A small network was shown many inputs. Here are its activations along a few directions, one row for each input.
Each table varies a few parts of the input and shows all the possible inputs, shuffled.
A made-up example of a description, with smaller parts first: one of 3 separate values, together with either a single point or one of 11 places around a ring or (one of 4 places along a line, together with one of 5 places around a ring).
Shared parts are said once, and a part with two or three values counts as separate values.
(in the rows, 128 means zero)

Other details of the inputs shift rows strongly along three fixed directions, in all tables alike. That doesn't count.

Rows:
x1: [104 126 139 132 132 115 124 118 159 118 122 137 136]
x2: [100 121 137 123 128 116 112 116 143 109 145 123 132]
x3: [ 99 125 145 133 117 114 124 112 142 112 136 121 129]
x4: [137 160  75 144 124 145 127 150 117 109 116 123 132]
x5: [133 151  70 147 114 142 132 152 118 114 118 133 125]
x6: [106 112 188 141 163 185 154 113  63 157 154 187 133]
x7: [234 148 137  97 153 183 174 138  61 205 160 153  92]
x8: [187 109 142  70 127  78 124 117 148 174 124  94 107]
x9: [101 111 150 137 130 112 112 121 139 119 117 125 133]
x10: [140 160  81 155 110 144 126 153 121 114 119 125 130]
x11: [140 156  77 147 118 146 130 155 123 111 123 122 141]
x12: [132 153  71 139 117 146 135 153 119 111 116 128 131]
x13: [137 161  76 148 125 145 126 151 120 112 119 120 131]
x14: [114 119 205 147 169 199 149 117  64 162 157 180 136]
x15: [147 168 134 146 158 215 168 138  57 146 175 170 123]
x16: [114 118 196 142 173 193 149 115  62 155 152 180 132]
x17: [ 99 119 142 130 122 121 123 110 145 110 137 118 128]
x18: [105 106 151 133 126 116 117 126 141 119 123 125 144]
x19: [103 108 150 133 128 116 116 125 141 120 123 124 146]
x20: [104 104 147 130 127 105 120 117 134 114 121 132 142]
x21: [104 131 139 133 135 115 116 118 157 119 123 135 137]
x22: [109 124 201 136 163 187 154 112  74 148 175 174 127]
x23: [100 119 144 126 122 114 114 119 143 107 143 126 128]
x24: [100 119 143 125 125 115 114 120 143 107 143 124 129]
x25: [140 152  74 145 123 145 132 153 120 105 119 126 134]
x26: [134 153  74 151 107 144 131 155 122 119 121 130 129]
x27: [190 114 143  88 129  86 127 118 162 178 105 117 108]
x28: [103 104 146 130 132 112 118 122 137 113 119 128 140]
x29: [138 162  76 147 109 146 137 136 127 108 138 120 119]
x30: [ 99 118 144 132 120 120 122 109 145 110 137 120 128]
x31: [ 97 108 139 136 126 111 117 122 137 126 121 132 132]
x32: [ 94 111 137 126 132 115 117 122 135 122 118 128 139]
x33: [134 153  76 147 111 149 132 158 124 117 119 127 130]
x34: [139 158  77 155 118 142 127 150 120 113 119 127 125]
x35: [139 158  76 151 117 141 128 149 116 109 116 129 125]
x36: [134 150  72 149 116 146 132 156 123 115 119 129 124]
x37: [225 156  80 104 120 114 141 143 143 174 107 119 101]
x38: [110 125 201 138 163 190 158 110  73 150 173 173 127]
x39: [139 161  81 149 116 149 126 155 123 113 118 120 133]
x40: [184 108 145  83 117  83 131 106 148 175 119  96 103]
x41: [189 116 142  84 133  87 126 117 162 180 106 113 110]
x42: [ 96 111 143 131 124 119 117 127 139 126 121 127 140]
x43: [142 149  75 148 118 143 133 154 120 104 119 130 131]
x44: [104 104 147 126 130 111 120 120 136 111 119 128 143]
x45: [101 118 140 124 124 117 113 118 143 107 144 126 128]
x46: [183  94 141  76 134  80 123 120 143 191 102 100 112]
x47: [105 105 153 135 124 114 117 125 141 119 123 128 143]
x48: [188  99 147  81 126  76 122 115 136 179  97 104 111]
x49: [114 119 196 138 172 191 150 113  61 154 151 178 136]
x50: [139 158  78 151 121 147 128 154 122 110 117 123 126]
x51: [ 99 126 145 127 123 116 123 119 143 110 137 118 131]
x52: [138 159  77 149 123 146 127 153 122 111 118 122 129]
x53: [138 164  75 136 119 145 129 147 126 105 144 121 125]
x54: [189  90 150  80 136  79 124 119 145 182 105 100 117]
x55: [132 156  73 145 115 148 130 155 122 119 120 124 135]
x56: [ 98 126 141 129 124 120 123 110 144 112 137 115 133]
x57: [105 124 140 137 127 110 124 116 158 119 122 141 134]
x58: [ 99 124 145 129 120 118 125 115 144 109 135 118 130]
x59: [ 95 107 140 128 128 116 118 124 136 120 117 130 134]
x60: [ 96 106 141 130 126 115 118 124 136 120 117 132 132]
x61: [142 150  76 150 122 145 133 155 123 107 122 125 132]
x62: [ 95 112 137 124 130 115 119 121 133 120 117 128 141]
x63: [109 130 195 137 165 192 157 105  72 152 172 168 131]
x64: [135 152  76 149 108 148 132 158 124 117 119 129 129]
x65: [229 143  78  96 118 113 137 150 122 172  96 102  99]
x66: [ 98 125 145 126 123 114 120 121 143 109 139 120 132]
x67: [104 103 149 128 128 109 120 119 135 111 119 131 141]
x68: [137 165  79 141 113 150 138 140 129 106 136 115 123]
x69: [105 127 143 135 131 116 118 120 159 117 122 138 133]
x70: [ 98 126 144 128 122 119 124 115 144 111 135 116 132]
x71: [ 99 124 146 130 119 109 120 118 140 111 140 124 129]
x72: [ 96 107 141 125 126 115 121 123 135 118 116 131 136]
x73: [100 124 147 130 119 114 124 118 143 109 136 121 128]
x74: [190 105 143  69 127  80 121 117 149 174 125  96 104]
x75: [140 154  73 141 123 143 134 150 117 104 119 125 139]
x76: [ 99 121 145 130 121 120 124 111 145 110 136 118 129]
x77: [105 104 147 137 130 107 117 120 138 120 124 129 138]
x78: [105 103 149 135 131 111 117 122 140 117 122 128 138]
x79: [140 154  73 148 126 144 130 153 121 109 123 123 137]
x80: [105 124 140 133 130 114 125 119 160 117 121 138 134]
x81: [204  96 196  84 174 156 163 111  68 216 138 155 116]
x82: [102 108 143 128 136 111 116 120 135 115 120 125 145]
x83: [ 99 116 145 126 133 113 114 118 132 115 115 124 142]
x84: [104 104 146 133 129 106 117 119 135 115 121 131 139]
x85: [132 153  71 146 120 147 132 155 123 116 119 126 128]
x86: [225 149  80  90 110 106 140 145 129 168 124 100  95]
x87: [145 156 119 153 151 217 169 146  51 146 150 183 125]
x88: [186 104 149  82 129  84 118 121 143 185 101  95 118]
x89: [ 99 121 144 125 123 114 118 121 143 107 142 123 129]
x90: [101 111 149 130 127 111 114 119 134 113 113 128 136]
x91: [105 106 151 138 123 111 116 122 139 122 125 129 143]
x92: [141 159  76 138 112 145 128 147 126 102 144 127 119]
x93: [136 164  75 141 116 149 136 137 127 108 138 114 124]
x94: [ 99 123 143 124 125 114 117 121 143 108 142 122 131]
x95: [ 95 109 139 127 130 116 118 124 136 121 117 129 136]
x96: [140 162  77 141 112 141 130 146 124 105 144 127 120]
x97: [138 159  77 145 122 146 128 152 118 108 114 124 129]
x98: [100 112 148 128 129 113 115 120 134 113 114 126 137]
x99: [108 123 198 142 158 191 157 102  77 148 171 171 126]
x100: [100 119 139 124 126 117 112 117 144 108 145 124 130]
x101: [100 125 145 132 118 111 123 116 141 112 138 122 129]
x102: [187 100 153  87 123  86 120 122 143 182 101 101 112]
x103: [185 109 147  80 118  85 132 112 148 172 117  95 103]
x104: [104 128 136 132 134 114 123 117 157 119 123 136 138]
x105: [ 98 128 142 127 125 115 123 117 142 111 138 117 133]
x106: [105 123 141 135 128 113 125 118 160 116 121 140 133]
x107: [185 107 141  78 124  89 130 108 150 174 119  91 105]
x108: [101 119 140 128 121 112 112 115 141 109 146 129 128]
x109: [233 139 128 106 162 193 177 145  54 221 139 158  97]
x110: [ 99 122 148 128 120 113 121 120 142 108 139 123 129]
Each input here is: one of 5 places along a line, together with either one of 2 separate values or one of 8 places along a line or (one of 3 separate values, together with one of 4 places along a line).
The inputs of x48 and x49 match in every part but the place on the line of 5. If x6 is changed in the same way as x48 into x49, which row does it become? -> x12
The inputs of x40 and x68 match in every part but the place on the line of 5. If x71 is changed in the same way as x40 into x68, which row does it become? -> x66
The inputs of x72 and x62 match in every part but the place on the line of 5. If x69 is changed in the same way as x72 into x62, which row does it become? -> x21
Which other rows does x92 become when the place on the line of 8 takes its other values? List them by row number. -> x7, x23, x30, x73, x99, x103, x110
Which other rows does x89 become when the place on the line of 8 takes its other values? List them by row number. -> x17, x22, x24, x38, x45, x58, x76
Which other rows does x69 become when the choice among 2 separate values takes its other values? List them by row number. -> x80
Which other rows does x13 become when the choice among 3 separate values takes its other values? List them by row number. -> x46, x79
Which other rows does x59 become when the choice among 3 separate values takes its other values? List them by row number. -> x16, x28
Which other rows does x85 become when the place on the line of 4 takes its other values? List them by row number. -> x12, x42, x95
Which other rows does x104 become when the choice among 2 separate values takes its other values? List them by row number. -> x21
A walk changes only the place on the line of 5. It starts at x20 and steps to x67. List the rest of the walk in order. -> x44, x81, x75
Which other rows does x25 become when the place on the line of 4 takes its other values? List them by row number. -> x19, x54, x81

Rows:
x111: [181 155  55 124  98 146 134 156 105 126 141  94 107]
x112: [186 150  96 143 144 195 160 157  66 168 135 164 113]
x113: [125 126 136 114 108 102 130 116 162 133 127 112 122]
x114: [ 25 140 133 183 114 141 113 123 156  50 153 150 152]
x115: [130 105 184 106 147 148 145 113  72 149 164 140 121]
x116: [125 127 137 113 112 103 130 116 162 131 126 110 123]
x117: [128 108 133 101 113  99 115 129 123 122 139 102 114]
x118: [137 116 184 121 159 147 151 106 108 159 162 164 122]
x119: [131 107 128 128 118  94 115 131 145 132 104 118 130]
x120: [178 180  52 131  98 146 149 157 136 133 130 114 107]
x121: [ 75 180  43 201 117 181 129 167 116  45 121 146 155]
x122: [131 112 130 124 129  99 111 131 147 132 102 113 134]
x123: [ 24 125 130 190 113 138  99 136 142  55 127 148 158]
x124: [ 30 144 128 177 133 137 110 123 157  51 155 148 155]
x125: [132 127 132 108 131  98 112 113 159 125 132 126 128]
x126: [128 125 189 116 153 161 147 107 111 169 156 149 122]
x127: [187 165  49 143 104 139 136 168 119 131 105 119 118]
x128: [178 163  43 128 121 139 134 164 119 136 103 117 124]
x129: [130 126 138 116 126 104 118 119 164 128 129 114 125]
x130: [129 110 133 101 114  97 119 127 121 121 138 101 118]
x131: [131 115 133 124 112  96 116 130 145 132 103 115 134]
x132: [192 173 105 138 139 195 172 144  83 157 158 161 111]
x133: [ 22 122 127 191 116 137 101 136 142  54 127 149 158]
x134: [123  95 173 117 155 155 141 121  89 172 134 164 126]
x135: [128  98 176 122 157 152 142 117  88 168 132 164 128]
x136: [123 130 135 122 109 100 127 107 155 132 120 109 113]
x137: [129 105 125 123 121  95 119 126 144 131 101 118 134]
x138: [123 133 136 119 119 104 120 109 158 135 120 105 114]
x139: [ 75 168  91 200 143 233 149 160  61  88 154 194 144]
x140: [126 128 138 111 115 106 128 117 164 130 125 107 123]
x141: [121 126 134 122 108 102 121 112 158 136 123 111 105]
x142: [127 117 188 119 143 160 148 110 110 170 159 155 113]
x143: [138 118 190 122 153 154 151 105 109 159 156 158 124]
x144: [125  98 174 117 157 152 147 115  87 168 131 163 134]
x145: [133 110 130 125 125  98 117 129 148 126  99 113 134]
x146: [133 108 189 129 147 152 139 120  90 169 135 160 130]
x147: [129 125 190 125 147 155 153  95 102 166 148 150 113]
x148: [130 113 129 124 128  97 111 130 146 135 105 115 137]
x149: [ 80 185  50 207 108 179 129 167 115  45 124 147 155]
x150: [132 119 131 110 122  98 112 117 161 123 132 131 117]
x151: [127 107 123 114 128  99 118 127 145 128  96 115 133]
x152: [132 108 133 108 112 106 121 116 127 122 137  90 126]
x153: [133 126 133 107 133  99 112 114 161 122 130 125 126]
x154: [185 160  44 138 115 137 142 163 119 127 100 117 123]
x155: [134 125 134 106 131 100 114 114 162 118 128 125 125]
x156: [180 184  55 126 107 150 147 156 139 129 126 108 111]
x157: [186 179  56 132 111 145 146 155 139 120 127 115 113]
x158: [ 27 133 131 187 124 141 102 133 143  49 122 142 166]
x159: [127 106 122 116 125  96 120 126 144 128  98 117 134]
x160: [ 82 175  53 184  98 181 131 154  98  48 159 121 144]
x161: [132 108 128 127 118  94 118 128 145 129 102 117 134]
x162: [133 109 129 127 122  95 119 128 146 127 100 115 135]
x163: [132 122 134 117 128  94 127 116 162 122 133 121 125]
x164: [121 108 121 109 132 101 115 129 145 136 101 115 135]
x165: [130 114 135  96 123 101 118 127 125 118 134  95 121]
x166: [183 180  56 132 114 143 139 155 137 129 132 117 116]
x167: [136 115 184 122 158 147 148 109 109 161 164 165 118]
x168: [132 117 135 121 119  99 115 131 148 129 100 111 135]
x169: [123 107 122 108 130 102 117 129 145 132  99 114 135]
x170: [ 26 136 133 183 121 140 102 135 143  53 123 140 166]
x171: [177 158  40 126 114 138 144 163 118 129 100 118 124]
x172: [128 109 126 120 132  99 112 129 147 133 102 114 134]
x173: [129 112 132 124 110  98 109 136 147 136 106 116 127]
x174: [129 115 134  98 124 100 115 127 124 121 136  96 122]
x175: [130 112 133 107 119 108 114 118 129 127 138  88 126]
x176: [133 113 189 126 159 155 134 120  93 169 133 154 134]
x177: [135 124 134 107 129  99 117 112 161 116 127 125 125]
x178: [187 153  97 144 145 192 164 155  64 166 134 163 117]
x179: [125 108 123 113 132 100 112 129 145 133 100 115 134]
x180: [178 185  54 128 108 147 144 155 137 136 130 110 114]
x181: [121 103 119 112 120  96 119 129 142 137 103 120 131]
x182: [122 134 135 120 118 102 120 108 156 138 123 107 117]
x183: [ 38 138 178 175 158 188 135 105 101  74 177 197 155]
x184: [173 161  42 124 120 139 136 164 119 138 104 117 127]
x185: [ 18 152 133 184 114 145 117 112 151  50 140 136 145]
x186: [130 102 179 118 167 157 140 116  91 164 127 158 132]
x187: [134 114 133 125 122  99 115 128 148 127  99 112 135]
x188: [131 124 135 114 133  99 121 119 164 123 132 118 124]
x189: [184 180  52 131 123 137 140 155 137 128 137 121 116]
x190: [140 117 184 114 157 149 144 101 105 154 158 171 123]
x191: [130 106 132 110 109 105 118 118 127 127 140  93 122]
x192: [129 113 132 108 118 107 113 117 128 130 140  89 128]
x193: [129 127 190 122 153 159 148  97 105 166 147 147 112]
x194: [135 110 190 128 152 152 142 117  91 165 131 157 135]
x195: [133 111 132 127 115  96 116 128 146 129 102 116 134]
x196: [190 169 104 139 138 198 165 150  85 161 161 163 103]
x197: [182 159 107 118 142 190 164 150  51 144 162 137 110]
x198: [132 109 133 107 115 109 119 117 129 122 136  88 125]
x199: [131 116 132 124 125  98 109 129 146 135 105 114 137]
x200: [136 105 186 128 164 155 139 118  93 163 130 156 133]
x201: [132 123 135 115 130  97 125 117 163 121 131 119 124]
x202: [131 112 134  99 117  98 123 124 122 117 135  98 122]
x203: [184 153  94 137 147 194 167 152  62 163 130 164 120]
x204: [133 103 182 124 166 156 140 116  93 164 129 157 133]
x205: [122 128 135 122 108 100 125 110 156 135 122 110 109]
x206: [132 115 133 124 126 100 109 130 148 132 102 112 135]
x207: [123 106 122 109 128 100 120 127 145 131  98 115 135]
x208: [132 114 188 126 157 153 134 119  92 172 135 156 137]
x209: [128 116 133  99 123  98 115 126 123 124 138  98 124]
x210: [127 110 125 120 130  98 112 128 145 137 104 116 137]
x211: [132 121 132 110 122  95 116 114 159 122 132 130 121]
x212: [ 35 140 185 182 157 198 136 112 106  81 177 184 154]
x213: [129 118 132 118 123  96 119 123 163 128 137 125 116]
x214: [131 111 134 106 118 110 116 119 130 123 136  87 125]
What do these inputs look like to the network? -> one of 8 places along a line, together with either one of 2 separate values or one of 5 places along a line or one of 6 places along a line
The inputs of x186 and x151 match in every part but the place on the line of 8. If x165 is changed in the same way as x186 into x151, which row does it become? -> x197
The inputs of x134 and x164 match in every part but the place on the line of 8. If x133 is changed in the same way as x134 into x164, which row does it become? -> x122
A walk changes only the place on the line of 5. It starts at x155 and steps to x188. List the rest of the walk in order. -> x212, x156, x193
Which other rows does x152 become when the place on the line of 8 takes its other values? List them by row number. -> x111, x160, x175, x191, x192, x198, x214
Which other rows does x192 become when the choice among 2 separate values takes its other values? List them by row number. -> x209
Which other rows does x121 become when the place on the line of 8 takes its other values? List them by row number. -> x112, x137, x154, x172, x178, x204, x210
